These are the activations of a small neural network, seen along a few directions. Each row is one input.
In each table, some parts of the input vary, and every possible input appears once, in random order.
Descriptions start from the smaller parts, as in this example, which fits no table here: one of 6 places along a line, together with either a single point or one of 11 places along a line or (one of 3 separate values, together with one of 8 places around a ring).
Shared parts are said once, and a part with two or three values counts as separate values.
In the rows, zero is written as 128.

Other details of the inputs shift rows strongly along two fixed directions, in all tables alike. That doesn't count.

Rows:
R1: [160 126 144 129 25 134 110 125 158 128 157 87]
R2: [177 124 128 116 119 158 183 113 76 121 101 163]
R3: [101 103 133 157 160 101 111 133 117 111 112 118]
R4: [133 145 147 130 92 137 104 121 170 137 138 132]
R5: [135 151 152 123 87 139 126 118 158 142 165 136]
R6: [154 140 128 120 108 171 142 123 134 158 154 154]
R7: [140 128 125 123 99 168 132 120 154 146 150 142]
R8: [179 125 119 121 105 165 177 109 78 159 108 133]
R9: [102 160 110 132 172 112 149 103 74 133 105 149]
R10: [137 130 111 119 124 167 176 139 123 155 122 161]
R11: [112 98 109 132 178 84 127 121 104 124 105 134]
R12: [108 146 91 134 182 124 136 123 75 138 73 157]
R13: [91 143 115 138 103 88 60 152 160 93 117 121]
R14: [145 150 151 130 113 163 151 99 136 165 133 143]
R15: [175 101 138 119 125 146 153 123 154 158 156 128]
R16: [122 133 121 119 161 113 117 144 122 100 125 94]
R17: [125 124 127 148 117 89 71 151 181 79 152 77]
R18: [82 146 113 133 140 97 125 113 122 110 107 131]
R19: [114 114 112 105 173 88 122 134 104 114 113 116]
R20: [158 140 125 114 119 179 167 132 119 168 142 168]
R21: [134 88 162 141 97 127 105 125 173 137 161 119]
R22: [114 150 129 126 108 111 97 127 145 116 147 134]
R23: [127 126 139 124 49 145 94 143 206 121 174 123]
R24: [95 104 125 111 152 74 96 130 124 107 124 113]
R25: [122 114 135 162 162 125 131 138 113 121 117 116]
R26: [103 154 132 136 126 105 112 118 136 125 108 130]
R27: [99 100 140 120 156 106 118 127 105 129 117 125]
R28: [116 124 116 111 148 85 94 146 141 90 134 90]
R29: [170 111 135 128 107 132 118 135 182 126 168 101]
R30: [162 124 161 119 127 178 150 140 141 141 155 107]
R31: [111 121 135 135 184 132 146 141 79 126 102 120]
R32: [137 105 155 120 163 168 173 124 91 162 119 139]
R33: [166 120 136 145 159 169 170 133 118 146 130 123]
R34: [120 125 114 130 92 85 90 124 110 69 111 110]
R35: [84 147 118 137 131 101 111 105 129 104 121 122]
R36: [99 142 99 128 166 122 150 112 95 128 91 152]
R37: [109 146 108 128 123 110 117 154 123 117 126 144]
R38: [148 138 125 123 112 165 153 145 136 162 122 155]
Description of these inputs: either one of 4 places along a line or (one of 2 separate values, together with one of 8 places around a ring) or (one of 3 separate values, together with one of 6 places along a line).
Which other rows does R25 become when the choice among 2 separate values takes its other values? List them by row number. -> R31

Rows:
R39: [151 100 182 129 86 147 96 141 216 136 198 93]
R40: [178 133 142 110 83 186 163 124 162 168 164 148]
R41: [156 125 159 123 56 163 123 118 181 151 171 137]
R42: [100 148 91 131 174 105 135 132 76 115 83 145]
R43: [166 140 114 112 143 183 194 118 99 176 117 163]
R44: [159 141 152 124 54 162 112 133 197 134 181 117]
R45: [138 139 124 133 139 159 168 112 96 156 110 155]
R46: [162 133 123 115 142 189 198 114 93 183 111 170]
R47: [76 136 114 139 100 60 53 142 158 72 126 109]
R48: [136 138 98 117 174 154 185 121 68 157 90 170]
R49: [107 96 131 138 127 60 63 150 149 66 136 68]
R50: [194 91 168 119 108 175 158 130 149 153 166 106]
R51: [78 146 104 144 139 79 85 135 117 84 100 120]
R52: [79 105 133 138 150 59 55 149 166 79 142 87]
R53: [181 88 148 117 136 161 168 129 122 151 146 116]
R54: [72 149 108 141 145 71 90 121 101 86 94 120]
R55: [129 133 138 130 87 130 113 122 152 134 143 131]
R56: [92 143 97 128 175 99 142 112 63 122 76 148]
R57: [104 101 136 146 122 58 52 152 157 54 141 60]
R58: [107 149 96 133 170 117 142 132 78 120 88 144]
R59: [112 108 116 128 221 117 155 132 83 140 99 131]
R60: [161 139 151 121 52 159 109 133 200 135 180 121]
R61: [139 134 153 128 56 142 98 133 191 125 168 119]
R62: [143 138 111 117 148 160 175 124 91 159 108 159]
R63: [93 143 98 140 167 96 129 119 76 116 79 144]
R64: [74 139 111 134 126 64 79 123 121 84 108 120]
R65: [165 135 159 117 81 180 158 108 147 168 155 145]
R66: [134 111 125 130 223 150 187 126 75 161 101 139]
What do these inputs look like to the network? -> one of 4 places along a line, together with either one of 2 separate values or one of 5 places along a line
Which other rows does R44 become when the place on the line of 4 takes its other values? List them by row number. -> R40, R43, R60
Which other rows does R56 become when the place on the line of 4 takes its other values? List them by row number. -> R54, R64, R65
Which other rows does R53 become when the choice among 2 separate values takes its other values? List them by row number. -> R52

Rows:
R67: [206 130 128 93 113 198 207 136 99 154 135 143]
R68: [50 153 129 167 90 83 61 135 155 84 114 124]
R69: [105 122 134 117 166 103 102 163 155 97 146 105]
R70: [149 124 77 131 145 118 146 145 80 117 91 120]
R71: [130 123 114 135 209 137 151 139 113 128 132 128]
R72: [60 135 121 152 97 87 61 134 150 95 109 146]
R73: [137 119 115 141 205 131 150 146 123 138 112 128]
R74: [148 154 136 102 71 188 131 140 180 173 166 157]
R75: [154 107 109 128 212 168 190 144 97 186 112 143]
R76: [91 123 144 126 173 69 89 118 142 102 134 84]
R77: [77 159 97 144 90 83 54 154 181 102 135 122]
R78: [192 133 90 126 167 167 208 128 63 147 78 148]
R79: [174 106 150 99 35 131 120 107 172 120 180 97]
R80: [63 137 102 141 133 70 88 128 111 113 97 165]
R81: [117 77 168 136 101 101 75 145 194 120 175 110]
R82: [184 128 171 108 31 137 112 107 181 119 182 81]
R83: [149 172 148 122 128 200 199 90 100 198 128 168]
R84: [95 91 129 123 170 70 94 128 132 115 133 118]
R85: [65 121 137 166 189 69 69 135 117 78 108 85]
R86: [170 75 176 129 137 204 176 128 144 190 148 150]
R87: [170 130 135 140 132 168 178 108 62 137 97 125]
R88: [181 132 178 126 29 148 109 115 172 117 182 77]
R89: [60 147 73 121 193 70 130 105 58 122 59 181]
R90: [155 94 136 135 81 138 123 131 119 113 116 124]
R91: [80 102 124 117 177 64 99 118 133 103 132 101]
R92: [150 128 82 106 161 132 159 146 57 121 84 132]
R93: [109 146 131 104 86 128 124 95 163 145 152 148]
R94: [164 118 194 128 117 174 143 115 171 168 186 99]
R95: [154 169 120 123 125 196 174 116 137 167 147 177]
R96: [147 93 143 131 43 96 81 139 158 95 153 108]
R97: [94 164 154 155 73 128 75 117 171 113 147 123]
R98: [141 117 115 149 148 140 181 125 43 126 69 132]
R99: [83 172 88 147 140 89 89 141 145 98 98 143]
R100: [192 96 144 101 63 152 151 110 135 147 156 132]
R101: [73 108 113 162 244 102 159 136 46 122 58 131]
R102: [180 103 151 99 150 206 176 149 150 192 165 137]
R103: [103 169 134 115 69 121 80 150 197 106 168 132]
R104: [122 142 79 138 152 84 111 140 87 60 100 106]
R105: [117 171 123 111 149 142 166 88 100 164 109 159]
Changing only one part turns R73 into R99. The same change can be made to R91. Which row results? -> R93
What do these inputs look like to the network? -> one of 3 separate values, together with either one of 5 places around a ring or one of 8 places around a ring
Which other rows does R92 become when the place on the ring of 5 takes its other values? List them by row number. -> R67, R70, R78, R104

Rows:
R106: [136 105 159 121 81 134 92 142 213 140 189 127]
R107: [177 155 146 130 101 214 196 100 112 187 128 163]
R108: [142 108 92 122 186 127 164 142 66 120 87 133]
R109: [121 133 122 115 82 124 117 118 135 136 127 149]
R110: [153 121 137 137 138 142 141 142 111 118 125 104]
R111: [158 113 173 147 61 129 85 133 187 101 176 71]
R112: [78 156 114 143 121 89 95 108 105 94 96 132]
R113: [102 173 89 113 137 89 116 120 107 102 107 131]
R114: [148 133 162 133 135 185 152 138 156 168 159 136]
R115: [170 136 154 98 130 187 167 115 170 181 181 137]
R116: [209 90 141 106 122 190 202 124 112 182 140 148]
R117: [143 108 156 133 112 129 126 118 126 115 134 101]
R118: [128 102 115 128 182 109 167 111 50 127 86 130]
R119: [169 87 155 111 76 141 121 126 157 137 165 109]
R120: [60 124 113 140 135 54 36 164 182 66 138 102]
R121: [176 126 121 101 158 146 180 120 97 142 127 116]
R122: [68 144 115 140 91 58 62 116 133 78 116 121]
R123: [60 120 119 141 182 65 97 122 105 108 104 128]
R124: [136 130 119 131 183 165 172 141 113 167 118 151]
R125: [78 143 92 131 103 56 65 139 133 76 107 133]
R126: [130 158 160 141 17 137 60 142 217 99 183 103]
R127: [87 112 115 123 179 95 118 127 112 136 107 141]
R128: [162 142 119 117 81 172 155 131 145 155 139 160]
R129: [97 163 67 137 179 112 151 136 56 116 61 158]
R130: [179 109 142 128 92 161 135 147 162 129 158 101]
R131: [101 128 125 136 223 139 182 107 64 161 78 157]
R132: [88 136 133 153 172 107 103 126 128 116 118 116]
What do these inputs look like to the network? -> one of 3 separate values, together with either a single point or one of 8 places around a ring
Changing only the choice among 3 separate values turns R109 into R127. The same change can be made to R125. Which row results? -> R106
Which other rows does R114 become when the choice among 3 separate values takes its other values? List them by row number. -> R110, R126
Which other rows agree with R108 in the choice among 3 separate values? List them by row number. -> R110, R111, R116, R117, R118, R119, R121, R130
Which other rows does R107 become when the choice among 3 separate values takes its other values? List them by row number. -> R111, R132
